A small network was shown many inputs. Here are its activations along a few directions, one row for each input.
Each table varies a few parts of the input and shows all the possible inputs, shuffled.
A made-up example of a description, with smaller parts first: one of 4 places along a line, together with either a single point or one of 11 places along a line or (one of 3 separate values, together with one of 5 places around a ring).
Shared parts are said once, and a part with two or three values counts as separate values.
In the rows, zero is written as 128.

Other details of the inputs shift rows strongly along two fixed directions, in all tables alike. That doesn't count.

Table:
row 1: [178  71  94 115 111 145  84 160  98 118 121 144  98 124 119]
row 2: [100  58  71 118  82 129 120 138 124 101 129 127  86 166 148]
row 3: [210 138 140 136 118 122 106 121 118 193 137 107 153  78 124]
row 4: [ 31 200 165 115 166 132 181 118 152 127 150 127 125 179 139]
row 5: [176 234 160 137 144 118 142  92 138 211 143  90 124  79 118]
row 6: [168 145 175 190 164 118 130 145 118 143 131 135 178  69 121]
row 7: [ 81  92 134  99 153 134 145 122 129  80 111 147 123 160 140]
row 8: [ 35 185 140  94 163 140 176 106 143 110 139 120 132 163 127]
row 9: [161  31  65 127  94 127  83 139 115 102  99 171  93 157 118]
row 10: [127  87 126 163 148 114 113 156 113  90 119 162 148 137 138]
row 11: [116  39 106 101 152 131 120 151 115  60  97 170 123 148 137]
row 12: [ 81 223 176 128 182 124 174 126 147 149 153 118 143 133 133]
row 13: [101  41  87 122 136 134 105 142 116  55 109 171 142 159 113]
row 14: [103 222 147 111 108 136 154  94 174 161 138  86 123 128 138]
row 15: [108 121 141 149 150 112 128 151 123 102 127 152 146 141 125]
row 16: [124  90  97 102  82 124 125 132 120 129 119 130 116 162 136]
row 17: [132  53  87 103  96 154  91 150 105 100 120 152  81 167 126]
row 18: [ 58 176 165 132 159 139 181 132 151 126 142 133 140 154 121]
row 19: [131  96 101 119  92 145 111 136 106 107 125 131  92 156 139]
row 20: [ 41 188 167  95 151 126 193  95 146 102 127 107 127 166 142]
row 21: [ 27 196 153 101 160 141 178  91 147 118 145 112 135 166 126]
row 22: [183 149 164 177 174 110 111 146 124 142 140 139 180  78 112]
row 23: [ 66 195 131  79 101 139 184  95 156 164 147  91 111 186 142]
row 24: [ 64 188 126  96 114 137 165  86 150 158 134 113  78 182 134]
row 25: [ 79 157 157 103 159 131 172 104 145 101 127 120 137 150 135]
row 26: [185 174 170 181 168 111 116 108 112 145 136 108 198  46 114]
row 27: [119  20 109 154 133 125 105 184 108  68 101 191 139 143 114]
row 28: [210 180 156 154 123 123  96 113 145 185 131  98 154  45 125]
row 29: [175  75  92 141  97 113  89 130 110 127 104 151 106 126 116]
row 30: [107 226 147 130 115 123 166  76 144 176 138  91 104 139 140]
row 31: [199 166 187 168 172 107 129 108 116 141 124 104 186  45 133]
row 32: [ 94  96  87 104  95 134 135 130 141 121 144 115  90 166 131]
row 33: [ 57 175 114  85 115 138 174 115 154 154 159  86  80 165 141]
row 34: [122  58  78 114  73 129  92 145 136  85  95 151 103 153 138]
row 35: [207 168 148 162 118 106 112 121 124 192 158  78 145  45 113]
row 36: [ 59 103 138 127 151 143 153 151 134 100 126 163 124 167 126]
row 37: [239  81 113 158  99 112  82 138  99 160 118 125 159  74 134]
row 38: [106  47  96 131 131 123 102 144 107  59 105 166 146 146 113]
row 39: [245  98 123 155 116 134  68 147  98 148 133 127 136  69 103]
row 40: [132  57  77 127  74 132  91 140 133  86  95 149 108 147 153]
row 41: [214 185 149 146 129 122 101 123 144 183 128  98 152  42 126]
row 42: [ 98 121 107 108 106 134 136 122 139 146 150 105  92 146 133]
row 43: [ 95 122 108  98  90 145 129 132 117 110 131 124  82 177 128]
row 44: [171 147 172 168 180 125 130 157 122 153 135 142 170  63 110]
row 45: [243  87 113 138 118 117  82 149 104 173 121 129 154  66 121]
Description of these inputs: one of 5 places along a line, together with either one of 4 places along a line or one of 5 separate values.
Changing only the place on the line of 5 turns row 16 into row 3. The same change can be made to row 34. Which row results?
> row 28
Changing only the place on the line of 5 turns row 29 into row 5. The same change can be made to row 15. Which row results?
> row 12
Which other rows does row 20 become when the place on the line of 4 takes its other values? List them by row number.
> row 15, row 27, row 38
Which other rows does row 41 become when the choice among 5 separate values takes its other values? List them by row number.
> row 1, row 5, row 33, row 45
A walk changes only the place on the line of 5. It starts at row 1 and steps to row 17. List the rest of the walk in order.
> row 39, row 43, row 19
Which other rows does row 9 become when the choice among 5 separate values takes its other values? List them by row number.
> row 14, row 23, row 32, row 39
